These are the activations of a small network on made-up records, seen along a few directions, one row for each record.
After each row come some of the record's fields: GABA, NUNU, REM, NAVA, NOLIS, NOBIK, NOLUG.
Not every record has every field; a missing one is left out.
Other fields move the rows too, some of them a lot.
Random noise pushes rows far along 11 fixed directions. That doesn't count. These rows show it; they differ only by the noise:
[  24 -144  215  -80 -113  -11 -169   47 -462   86  116 -141  138 -364
 -216 -335  114  197  187  179 -256 -261  -82  297  222   66  228 -190
 -108 -126  114  -85  175]
[ -20  423  317 -161 -156  105 -681  177 -657   73 -142 -676  237 -381
  314  200  138  176   40 -421 -160  481 -122   17  143 -693   83 -212
 -257 -302   51 -334 -721]
[-201  102 -519 -142 -231   14  253 -397  122   20  -59  297  378  228
  133  311   68  365   59  -38  506 -409 -264  631  115 -136   98  217
 -116   40  -50 -145    0]
[  42  106  -23 -242  383  322  169  202 -117  168 -542   55 -148   29
   31 -501  659   62 -120   97 -388 -206  239  130 -381  -24  378   51
  -32  114 -218 -267 -258]
[ 292 -439  -14 -236 -447 -163 -597  -99  -77 -230  269 -139 -468 -282
 -127 -487 -206   -2  190  123 -384  165   56  126  171  239 -327 -203
   81   -2 -267  -79  412]
[-331 -324  -45 -120  198  150   93 -217   82  -49  435 -214 -295  -68
  192 -166  113 -124  -32 -116   26  482 -111 -216 -265   -4 -167  113
 -217  610 -166  189  -58]
[ 221  172 -148 -132  311   46  403   13  259    6 -313  136  -55  211
  180  165  116   78  -85  -26 -128  -63  160  -40 -131 -213  -24  112
   35  -84 -166   16  -49]
[ 246  -83 -394  -10 -387  235   20  369   99 -103  256  -66 -303 -395
  239  -81 -207 -235   87   36 -611  175 -481 -109  186 -407 -498  -81
  494   29 -595  268  263]
[ 134  134  -22  -53  -30  273   71  232  -64   -4   50 -309  -32 -254
  195   77  -30 -160   11  -62 -299  336 -288 -113  -31 -521 -154   52
   81 -172  -51  173   35]
[ -82 -152 -163  330  -20  323  325  292  -80  111  520  210   81 -326
 -193 -176   -1 -263  131  436 -206 -332 -289  245  101  102  207   37
  400   10   29   81  768]
[ -68  -76  -84 -227  483 -282  819 -125  144  145 -237  227   19  229
 -231 -386  359  316 -230  264  402 -404   21   -4 -454  478  492 -102
 -288  301   35   38  -20]
[-125 -403   25  -94  -78 -452 -231 -428  263 -388  477 -177 -281   30
  -47   47 -471  -49  257 -137  161  575  -14  -75  109   77 -382 -157
  -53  156  -16  162  233]
[-438  -70  253  123  311  487  149  213 -462  245  381 -332  131 -406
  -53 -336  416 -201   -1  131 -109  159 -255   10 -252 -104  439   65
 -165  279  259   33   44]

[-226  -32  -74  182 -216 -106   60  188  -80   13  343   71  173 -339
   42  -83 -204   25   22   63  -81  -69 -377  -19  150  -24  -84 -138
  210  319 -204  301 -162]  GABA=pil NUNU=fuva REM=nif NOLIS=dilu NOBIK=biru
[-290 -172 -382 -153  119 -280   28 -349  480 -384 -284  301 -164  382
   91  105  -56  -66  337 -314  -72  230  -22   95  104 -221 -291 -156
  184  302 -393   91 -210]  GABA=zikov NUNU=neb REM=siru NAVA=lop NOLIS=kore NOBIK=biru
[-125    8  158  536  481  408  489  230   26  106  494  117  144  -79
   13  429  -47 -448    3  106 -153   49   43 -230   69 -194   92  254
  210  -23  265  227  480]  GABA=zikov NOLIS=kore NOBIK=nusiv NOLUG=luzi
[-172 -119  107  426  303   86  182  399   61   60  226  164    3 -140
 -129  -99  -56 -297  287  195 -640 -257  103  -22  296  -73   50 -140
  572  104 -170  167  197]  GABA=zikov NOLIS=dilu NOBIK=biru
[  10   19  117  453  237  -36  254   31  -13  131  288  397  257   60
 -173  148  -95  -95  -37  344  288 -370  293   28   28  403  362   63
   25 -204  390 -166  561]  GABA=pil NUNU=fuva REM=siru NOLIS=dilu NOBIK=nusiv NOLUG=luzi
[ 234  362  -19 -198  -19  111  -83   15 -208  105 -581  -14  134  156
   35  -22  431  182 -192  -92  126  -92  171   51 -249 -103  341  -27
 -274 -312   86 -414 -343]  GABA=zikov NOLIS=dilu NOBIK=nusiv NOLUG=luzi
[ 236  262 -262 -390 -287 -184 -358 -410  290 -175 -635   23  -38  384
  274  501 -133  366   21 -344   87  -18  297  213  141 -368 -385  192
   -4 -299 -254 -209 -463]  GABA=mirep NUNU=neb REM=nif NAVA=bon NOBIK=nusiv NOLUG=zunof
[ 354  333   37 -334 -480  369 -556  287 -510  250  -58 -677  -80 -314
  228 -112  230  129 -310 -224  -59  237  -81 -165 -127 -248  -75   60
 -317 -195  -50 -319 -364]  GABA=zikov NOLIS=dilu NOBIK=biru
[ -62 -162 -144   71   47 -476  159 -267  138   60  171  386  127  183
  129  339 -158  475  145 -138  -53 -596  234   49  551  176 -245 -175
   14  368 -410   74 -271]  GABA=zikov NOLIS=dilu NOBIK=biru
[-412  -11  274  -42  245  566  154 -160 -112   81  -39 -283  348    7
 -192  -65  289 -229  199   68  111   57 -119  485 -198 -347  328  634
 -307 -182  745  162  166]  GABA=zikov NOBIK=nusiv NOLUG=luzi
[-307  100    5 -143  609  248  293  322  148  197 -108 -261 -384   49
   29 -433  395 -273 -107  -72 -342  310  124 -449 -487   16  246  109
  239  508 -233    8 -358]  GABA=zikov NUNU=neb REM=nif NAVA=bon NOLIS=dilu NOBIK=biru
[  64  146 -175  368 -404  328   -7  101 -103  160  137  491  368 -127
  146  211  -51   53 -114  214  -31 -494 -201  417  269  -88    5  208
  191 -101  -27  -19  255]  GABA=pil NUNU=fuva NOLIS=dilu NOBIK=biru
[ 476   78 -119 -127 -189  351   76  102  -13  110   16   -3  -17 -111
  109  247  -46  -43   98  -40 -479  -57  -72 -152  233 -300 -312  192
   30 -221 -116  191  363]  GABA=zikov NUNU=neb REM=nif NAVA=lop NOLIS=dilu NOBIK=biru
[-171 -288  440 -292 -214 -281 -441 -280 -373 -175  167 -682   64 -215
  -26  -67 -273  197  314 -298 -249  525 -212  -90  310 -269 -408 -159
 -467    5  220  340 -328]  GABA=zikov NUNU=fuva NAVA=bon NOLIS=dilu NOBIK=biru
[-279 -251   27  106 -201 -197 -179   40 -131 -144  427 -302  -81 -393
  -18 -119 -238 -117   21  -73  107  403 -506 -214   17  -17  -89 -300
   28  272  -53  205  -18]  GABA=mirep NUNU=neb REM=siru NAVA=bon NOLIS=kore NOBIK=nusiv NOLUG=luzi
[ 192 -198  -93 -234  -38   29  304  127  214 -102 -266 -198 -289  -26
 -253 -585   50 -219 -116  238  -59  239 -304  -76 -407    8  -18    8
  -17  -57   89  340  235]  GABA=zikov NOLIS=kore NOBIK=biru
[ 265  -45 -134  391 -163  -20  110  526  121  -78  389  203 -184 -215
 -194 -164 -306 -383   15  356 -274  -73 -174 -214  111  203  -38 -334
  638 -153 -183  116  589]  GABA=zikov NOLIS=dilu NOBIK=biru
[-252  220 -414  -87  -96 -756  180  135   42 -121 -404  268  131  209
 -266 -130  -28  316  -24  -32  485 -228 -320   98   66  317  314 -642
  217   44 -341 -333 -469]  GABA=zikov NUNU=fuva NAVA=bon NOLIS=kore NOBIK=biru
[ 206  -15  351 -320  201 -335  -77 -333  263 -374 -592 -239  -15  293
 -215   31 -153   43  162 -130   77  375  273  -50 -198 -127   -5    3
 -341 -539  478  144    5]  GABA=mirep NUNU=neb REM=siru NAVA=bon NOLIS=dilu NOBIK=nusiv NOLUG=luzi
[ 313 -104   71 -187 -108   49 -173 -193  241 -309 -117 -307 -357  126
  -96 -190 -123 -403 -241   53  408  838  -48 -210 -599  -11  -71  131
 -321 -314  454  103  322]  GABA=zikov NOLIS=kore NOBIK=nusiv NOLUG=luzi
[ 165  294   31  141  307 -253  418  274   -5  102  -69    1  116   31
  140  431  -85   97 -221 -158   55   21  -45 -486  107 -176  -18 -322
    1  -95 -126  121 -345]  GABA=zikov NOLIS=kore NOBIK=biru
[ -53   96 -224  308 -194 -294 -486 -193  192 -132  498  262  -64  242
  300  586 -271   75 -131 -144  551  110  292  -72  169  354 -160 -109
  102  241 -272 -366    2]  GABA=zikov NUNU=neb NAVA=bon NOLIS=dilu NOBIK=biru
[ 150  163  -42   94  203 -107  409  171  185  216  -65  354  101  217
  -75  105   74  114 -299  332  300 -509  206   54 -186  405  402  119
   60  -37  106 -118  200]  GABA=zikov NUNU=neb NAVA=bon NOLIS=dilu NOBIK=nusiv NOLUG=luzi
[-255  117  -42  194  -94  366 -222  126 -513  384  360   50  258 -167
  -21 -195  459   74 -247  176  415 -367  -17  221 -188  390  593    4
 -191  273  162 -478  -80]  GABA=zikov NOLIS=dilu NOBIK=biru
[-248 -217   15    1   66 -393  235    0  195 -291 -128  103  -33  -18
 -355 -294 -214   -9  406   60 -277 -113 -259  198  212  -71  -24 -260
  396  -15 -108  287  -34]  GABA=zikov NOBIK=nusiv NOLUG=luzi
[-279  332 -212  416   47 -166    6  597 -192  178   46  348  141 -185
   -6  -43  146  -10  -37  100  -87 -556 -102  109  174  100  407 -410
  683  216 -518 -411 -388]  GABA=zikov NOBIK=nusiv NOLUG=zunof
[-117   44 -387 -190 -650  313 -340 -183 -151  199  203 -103  124  -49
   37 -184  165  111 -217  150  651 -234 -335  592 -173  167  134  358
 -234  122  134 -275   69]  GABA=zikov NOBIK=biru
[ 195  525  196  -19  283  -52  261  416 -144  238  -36 -358  -60  -43
  -72  164   92 -108 -418   11  328  303   13 -659 -263  113  327 -182
  -32 -237  119 -349 -145]  GABA=mirep NUNU=fuva REM=nif NAVA=bon NOBIK=nusiv NOLUG=luzi
[-153 -206 -337  -71  595  393  686   11  519  180  -83  410 -500  379
  226 -339  518 -201 -447  125  101   56  184 -374 -808  350   66  347
  -73  704 -396   90  -26]  GABA=pil NUNU=neb NOLIS=dilu NOBIK=nusiv NOLUG=luzi
[-653 -146  -11  363  -61  -57 -103   -8 -176   -3  490   32  279 -100
 -174  -70  -61  -92  268   56  185 -107 -230  320  212   81  242 -162
  201  288  107  -38   19]  GABA=zikov NOLIS=dilu NOBIK=biru
[-173  191  -50   52 -197 -278 -125 -200  140  -89  214 -177  225   12
   23  375 -387  -65  -21  -85  689  384 -195  158 -134 -130   49  -40
    2 -233  312    6  -73]  GABA=pil NUNU=neb REM=nif NOBIK=nusiv NOLUG=luzi
[ 156  230  110   70  128  -59  138  216  -46   87 -225   91  135  -21
    8  124   18  101   -6   46 -191 -333   58   68  155 -176  107  -18
  167 -212  -49   -7 -186]  GABA=zikov NOBIK=nusiv NOLUG=luzi
[-154 -246  -28  206   25 -287  152  -38  -89   -9  305  277   39 -103
 -153  -26  -78  109   32   83   41 -305  -59    3  246  296   78 -245
   68  265 -141   40   89]  GABA=zikov NOLIS=kore NOBIK=nusiv NOLUG=luzi
[-204 -146  231  381   55 -442 -116  -34  142 -116  547   79   41 -109
   80  213 -493  -78   47  -11  165  213   -8 -255  229   69 -294 -159
  221  197   16  316  -53]  GABA=pil NUNU=fuva NOBIK=biru
[ 139  396 -111 -518 -170   60   27 -110  -91  100 -330 -520   51  102
  211   86  204  278 -371 -300  542  359 -345 -208 -387 -302  -20   80
 -566  -56   63  -46 -667]  GABA=zikov NOBIK=biru
[-130  -50  376  107  376 -193  325  349 -156   61  -10 -146  -35 -280
 -106 -301   37  -40   23   86 -396  -33 -170 -319    9  -84  141 -294
  133  182  -80  362 -345]  GABA=zikov NOBIK=nusiv NOLUG=luzi
[-383   -8  -12  394 -139   28  137  411 -419  262  675   52  216 -412
  -73   78   13  -80  -11  113  219 -242 -326 -159  197  277  383 -411
  146  321  -66 -177  164]  GABA=mirep NUNU=neb REM=siru NAVA=lop NOLIS=dilu NOBIK=nusiv NOLUG=luzi
[ -58  100   45   81  -31  148 -295   15 -247  335  272   60  160  -25
 -115 -120  176   27 -231  302  362 -432  148  297 -128  513  423  142
  -75   82  237 -553  197]  GABA=zikov NUNU=fuva REM=siru NAVA=bon NOBIK=biru
[-123  -39  327  167  192  117   17 -101 -288  182  385 -105  252  -91
  133  348   18  126   52 -151 -128  -60  108 -119  330 -113  -37   28
 -266   59  206  129  -98]  GABA=zikov NOLIS=dilu NOBIK=biru
[ -93 -332 -111    6   95  143  334 -158  -32  144   44  432  -89  -44
  143 -245  360  237  -74  152 -341 -459  116  -32   98  254  -84   24
 -225  534 -422   70  -37]  GABA=pil NUNU=fuva REM=siru NOLIS=dilu NOBIK=nusiv NOLUG=luzi
[ 209  225 -105  123  324  233 -166   62  170  185 -101  440 -159  405
  302  215  290   17 -407   -3  158 -217  759  -36 -280  302   83  258
  102  145 -274 -527  -29]  GABA=pil NUNU=neb NOLIS=kore NOBIK=biru
[ -35 -373  -18  -29 -621 -290 -380   57 -441   -3  386   26  -25 -473
 -236 -596  -16  188   38  222   17 -278 -422  136  214  488  122 -481
  -56  221 -182  -19   87]  GABA=zikov NOLIS=dilu NOBIK=nusiv NOLUG=luzi
[ -36 -104  294 -101   52   93 -239 -285 -103 -180   84 -269   20  -16
  -94  138 -124  -99  306 -113 -250  397  -40  -12  179 -292 -244  151
 -187 -256  328  109   95]  GABA=zikov NUNU=fuva NAVA=bon NOBIK=nusiv NOLUG=zunof

Here are new rows. What are their fields?
[ -67   -7  -96 -162   -2  269  -36 -411  217 -100 -343  100   71  272
  168  179  108  -34  150 -110  -37  106   31  447  -80 -409 -253  546
 -166  -60  255  155  -47]  GABA=zikov NUNU=fuva NAVA=lop NOBIK=biru
[ 489  -25  -64 -268 -131   13  183 -388  206   -4 -235  304  106  302
  -16  271  -68  332   31  116    4 -577  280  404  257   64 -195  414
 -199 -405  139   70  347]  GABA=zikov NOBIK=nusiv NOLUG=luzi
[ 324  -66  -19 -220   52   68  -17   15 -201  491  312  100 -222 -144
  620  237  184  477 -424 -165 -209 -384  411 -558  189  266 -378   22
 -277  600 -767  -49 -526]  GABA=pil NUNU=neb REM=nif NOBIK=nusiv NOLUG=luzi
[ 267  267  265  212  669  333  168  564  -44  228 -228   79 -106   94
 -158  -81  294 -376 -209  226 -194   48  598 -312 -401  127  521  -24
  322 -391  145 -439  305]  GABA=pil NUNU=neb REM=nif NOLIS=kore NOBIK=nusiv NOLUG=luzi
[ 562  340   36  -83 -359  189  -84  180 -569  386  135  -50  218 -279
  218  239  198  395 -377   76   93 -501  -46 -119  196   88   83  -26
 -341 -189  -94 -243  -84]  GABA=zikov NOBIK=nusiv NOLUG=luzi
[ 465  113  -51  -45 -104  230 -155   25  -54  122 -221  318 -106   97
  306  459  154  124  -23 -206 -399 -204  351  -31  323 -104 -251   74
 -121 -204 -340 -253   59]  GABA=zikov NUNU=neb NAVA=lop NOLIS=dilu NOBIK=nusiv NOLUG=luzi
[ 290   -6  293  300  124  157  -47 -148   60  157  225  361  155    5
   90  210 -148  -18 -152  359  -65 -409  463  259   60  178  -58  466
  -22 -154  404  188  402]  GABA=pil NUNU=fuva NOBIK=biru
[ 415  -87  385 -156  -76  -87 -525 -123 -456  103  -39 -184   12 -175
  179  126  -38  263  -72  -99 -437 -101  362 -143  353   19 -221 -136
 -370 -109  -89 -210 -180]  GABA=zikov NUNU=fuva REM=siru NAVA=bon NOLIS=kore NOBIK=nusiv NOLUG=luzi
[  71 -457  233   34 -223 -166 -290  230 -782  -33  194  -70 -249 -626
 -192 -543  278   55  160  -52 -580  181 -261 -431  327  273  -54 -873
 -212  270 -422  -75  -91]  GABA=zikov NUNU=fuva NAVA=lop NOLIS=kore NOBIK=nusiv NOLUG=luzi
[-246 -168  215  183  428  -41 -188 -204  -74  161  458  187 -115  215
  125   69  108   55 -125 -117  204    9  573 -208   -9  487   71   73
 -143  518 -123 -260  -30]  GABA=pil NUNU=neb NOLIS=kore NOBIK=biru
[ 519  262  555 -369   71 -152 -199   75   52 -109 -689 -556   -6   42
 -353 -230 -157   -6 -111   47   89  480  198 -154 -439 -232  119   21
 -319 -864  687   82   17]  GABA=pil NUNU=neb REM=nif NOLIS=dilu NOBIK=biru
[  90  140 -243 -162   92 -261   39 -153  431   13 -121   84 -146  476
  254  225 -129   76 -147 -103  194  -24  361 -109 -110  133 -143  130
   52  140 -242 -129 -153]  GABA=zikov NUNU=neb REM=siru NAVA=bon NOLIS=dilu NOBIK=biru
[ 174  -90  142   85  230   78 -336 -134  220  -79  497 -322 -501  108
  106  260 -273 -312  -69 -166   59  657  524 -536  -82  173 -304  230
   62  135   16 -124  336]  GABA=mirep NUNU=neb REM=nif NAVA=bon NOLIS=kore NOBIK=biru
[  -7  224  143  -99  163  -73   27  -48   71  -22   21 -230  -70  156
  -28  164   -1  -82 -129 -148  390  342  127 -237 -198   45  107  -53
 -136 -104  279 -188   16]  GABA=mirep NUNU=neb REM=siru NAVA=lop NOBIK=biru
[ -55 -169 -113 -246 -500   44 -449 -296 -254  163   98   73   59  -17
 -150 -323  231  277 -137  205  486 -376   43  554 -153  563  340  207
 -392   84  244 -401  163]  GABA=zikov NUNU=neb NAVA=bon NOLIS=dilu NOBIK=nusiv NOLUG=luzi
[-330  270  -35 -263  384   79  297 -146  278   93 -186 -279  137  317
    6   38  162  -18 -103  -94  391  114  -43   51 -415 -143  225  384
 -146  105  302   10 -257]  GABA=zikov NUNU=neb REM=siru NAVA=bon NOBIK=biru
[ 148 -307  273 -109 -238  341 -108 -101 -172   16  113 -259    2 -243
 -263 -364  -44 -159  122  265 -264  -20 -109  238  -10  -74   -2  323
 -213 -278  503  288  540]  GABA=zikov NOLIS=dilu NOBIK=nusiv NOLUG=luzi
[-460   93   35  -45  227   47  284  228 -163  140 -105 -235  113  -92
 -317 -428  297  -98    4  140  134    7 -346   72 -317   70  407  -68
   26  125  221  -20 -213]  GABA=zikov NUNU=fuva NAVA=bon NOBIK=biru
[-165 -334  329 -133  -46 -486 -256 -398 -194   46  160   28  167   11
 -238 -190  -31  367   81  107  444 -187  184  248   56  504  173 -188
 -397    7  297  -66  -34]  GABA=pil NUNU=neb NOBIK=nusiv NOLUG=luzi
[ 161   12   69  -78   34  611 -753 -249  -43  248  111  166 -136   79
  447  189  278  134 -133  -80 -224 -318  853  309  132   62 -206  688
 -212  113  -53 -469  -30]  GABA=pil NUNU=neb REM=siru NOBIK=biru
[ 183   66 -103 -459 -317 -536 -483  -12  237 -347 -428 -442 -471  131
  -53 -380 -261  -29  -84 -130  216  705 -134 -148 -385   19 -291 -261
   29 -108 -144  -95 -439]  GABA=zikov NUNU=fuva NAVA=bon NOBIK=biru
